Each row below holds a small network's activations on one input, seen along a few directions.
In each table, some parts of the input vary, and every possible input appears once, in random order.
Descriptions start from the smaller parts, as in this example, which fits no table here: values(2) and (point or line(9) or (line(6) and ring(8))).
Shared parts are said once, and a part with two or three values counts as separate values.
(in the rows, 128 means zero)

Other details of the inputs shift rows strongly along two fixed directions, in all tables alike. That doesn't count.

A family of inputs:
R1: [ 96  92  85 130 103 146 114  87 142 131 138 160 113 152 113  64 122]
R2: [147 104 165 142 133 126 141 123 176 135  87 106 117 127 116 129 120]
R3: [106 164  64 116 107 138 101 122  77 110 151 150 150 156 132 133 128]
R4: [145  92 162 136 125 126 149 133 175 140  84 116 118 128 112 135 118]
R5: [109  93 176 130 120 143 140 132 187 143 112 114 113 136 100 142 138]
R6: [106 170  58 117 114 134 107 124  70 110 155 151 153 153 136 134 132]
R7: [144 161 159 109 149 101 125 167 110 131 158 116 135 103 152 155 148]
R8: [140  85 187 124 137 121 134 142 174 139 115 118 121 121 126 104 121]
R9: [141 178 141 113 154 110 142 152  96 127 158 109 132 107 154 190 146]
R10: [143 167 152 119 151 115 134 163 117 132 155 118 134  98 148 171 150]
R11: [139  85 178 137 138 127 136 150 183 139 108 116 117 124 124 111 117]
R12: [118 160 152 102 140 111 135 145 126 126 170 124 121 120 132 171 162]
R13: [123  97  66 139 115 134 105  70 114 122 116 150 130 134 128  48  97]
R14: [147 187 144 122 143 105 134 157  87 121 133 109 140 114 139 212 153]
R15: [120  96 165 116 109 134 142 144 194 132 104 121 116 151 110 136 122]
R16: [125 181  50 113 137 124 112 106  30 113 177 150 148 122 159 120 131]
R17: [140 166 152 130 150 117 130 176 106 121 145 106 136 112 135 166 145]
R18: [115  99  71 164 104 165 102  92 105 127 110 161 134 141 111  53  99]
R19: [ 98  95  84 122  97 137 115  97 140 121 126 164 121 164 122  65 105]
R20: [143 180 142 118 149 116 144 156  97 131 147 106 133 112 143 191 147]
R21: [118  96 170 115 116 125 145 142 196 129 111 125 112 148 118 136 122]
R22: [146 182 138 108 153  97 140 158  97 121 148 111 135 103 156 202 152]
R23: [144  92 179 122 136 114 140 115 179 129 106 106 116 113 120 119 116]
R24: [140 167 157 131 144 124 137 164 113 129 140 112 136 102 132 173 148]
R25: [123 169  47 138 129 143 105 120  55 123 154 158 149 122 143 100 129]
R26: [ 93  93  79 135 110 153 115  90 144 131 131 157 117 154 116  72 121]
R27: [121  98  63 157 108 149 118  84 107 124  94 153 137 151 115  71 101]
R28: [124 169  48 135 134 136  99 134  51 117 157 149 149 131 147  98 126]
R29: [144 176 150 103 149 102 143 153  97 130 163 109 130 101 152 187 149]
R30: [122 100  61 150 121 141 106  69 118 120 108 148 131 143 129  55  97]
R31: [100  96  90 122 104 136 118  96 138 118 126 166 124 164 121  68 104]
R32: [107  93 178 130 114 146 133 129 186 142 111 115 111 139  97 145 136]
R33: [146 175 144  98 150  94 139 152  92 119 155 115 135  98 153 189 151]
R34: [143  88 177 131 125 127 138 134 179 145 118 125 120 109 122 110 126]
R35: [120  87  60 137 106 135 114  78 110 126 113 163 129 138 127  55  98]
R36: [130 205  49 139 133 126  95 105  26 104 150 137 151 131 152 141 140]
R37: [143  99 174 151 129 130 143 117 177 132  81 101 118 131 111 129 120]
R38: [142 170 157 131 145 118 121 177 102 120 144 108 133 113 133 174 144]
R39: [137  95 176 145 126 138 155 127 169 141  94 104 119 130 108 136 116]
R40: [144  86 183 127 129 130 142 133 177 140 117 124 121 110 121 112 126]
R41: [111  93 169 124 119 142 142 133 194 145 114 117 106 138 103 134 138]
R42: [137  95 176 147 122 140 146 124 165 140  93 108 116 133 105 139 114]
Description of these inputs: line(6) and (values(2) or line(5)).

A family of inputs:
R43: [148  80 157 153 122 142 141 123 143 139  85 127 133 119 107 106 108]
R44: [122  89 142 126 116 127 147 132 177 134  94 133 120 146 119 132 116]
R45: [136 107 167  98 136  88 150 108 162 124 126 122 102 119 136 141 126]
R46: [148 109 164 104 148 105 141 115 155 137 126 116 125  94 149 116 122]
R47: [120 201  35 120 122 136 115 107  18 110 162 147 152 139 148 154 128]
R48: [102  91  60 150 112 157  88 101 100 119 136 159 137 152 121  30  96]
R49: [132 173 175 120 159 125 140 181 119 145 177 109 124  97 141 182 172]
R50: [109  86 162 114 107 135 122 132 186 131 113 125 117 152 100 120 130]
R51: [167 185 171 141 155 108 128 157 107 129 128  87 131  90 138 206 158]
R52: [137  88 154 150 121 140 129 139 171 126 107 131 127 137 115  81 104]
R53: [133 182 174 104 130 104 138 171 136 122 148 111 132 131 143 205 156]
R54: [101  93 147 127 110 149 134 120 183 139 129 139 111 134 100 117 139]
R55: [114 207  38 132 140 129 109  96  32 104 152 124 149 141 147 157 142]
R56: [123 100  47 151 115 149 109 109 102 131 110 161 133 141 128  44  93]
Changing only one part turns R52 into R53. The same change can be made to R43. Which row results? -> R47
What is each input in this table made of? -> values(2) and (point or line(6))
Which other rows does R50 become when the values(2) part takes its other values? List them by row number. -> R48

A family of inputs:
R57: [128  64  79 151 130 135 113  76 132 130 107 151 118 120 125  23  90]
R58: [142 142 126 132 146 118 121 132  79 129 153 126 136 109 142 121 134]
R59: [145 124 200 135 129 122 150 183 174 144 104 101 125 111 109 172 134]
R60: [113 157  98 129 131 136 120 156 103 120 141 126 141 144 134 140 135]
R61: [135 113 211  85 131 107 166 160 203 138 147 109 107 114 126 164 140]
R62: [120 156 107 111 121 119 104 143 105 111 144 135 141 146 130 144 135]
R63: [112 160 110 134 133 138 124 130 106 123 145 124 120 137 121 157 143]
R64: [129 124 221 115 125 108 151 146 194 131 110  93 102 127 108 194 158]
R65: [156  36 186 155 122 133 153  86 233 152  50  98 106 125 101  95  97]
R66: [123  69  94 160 108 167 122  63 131 133  79 134 130 145 109  56  85]
R67: [110 150  99 106 120 110 141 107 106 124 144 142 126 142 138 157 139]
R68: [121 142 100  96 120 112 126 140 107 117 146 142 136 140 147 151 125]
R69: [116  80  89 153 104 164 106 100 126 145 122 166 122 132 113  47 110]
R70: [115 157 128  99 130 123 108 132 115 120 164 137 131 126 136 129 147]
R71: [108 153 117 125 139 139 118 145 114 130 165 131 135 126 145 131 149]
R72: [146 156 118 140 134 125 127 139  81 115 126 128 148 129 144 130 118]
R73: [156 163 113 139 151 105 127 137 101 116 121 128 141 115 155 135 121]
R74: [127 156 109 138 127 143 128 128  96 125 137 132 139 116 120 158 144]
What is each input in this table made of? -> values(3) and line(6)
Changing only the values(3) part turns R71 into R60. The same change can be made to R70. Which row results? -> R62
Which other rows does R66 become when the line(6) part takes its other values? List them by row number. -> R63, R64, R65, R67, R74
Which other rows does R58 become when the values(3) part takes its other values? List them by row number. -> R66, R72
Which other rows does R74 become when the values(3) part takes its other values? List them by row number. -> R59, R69
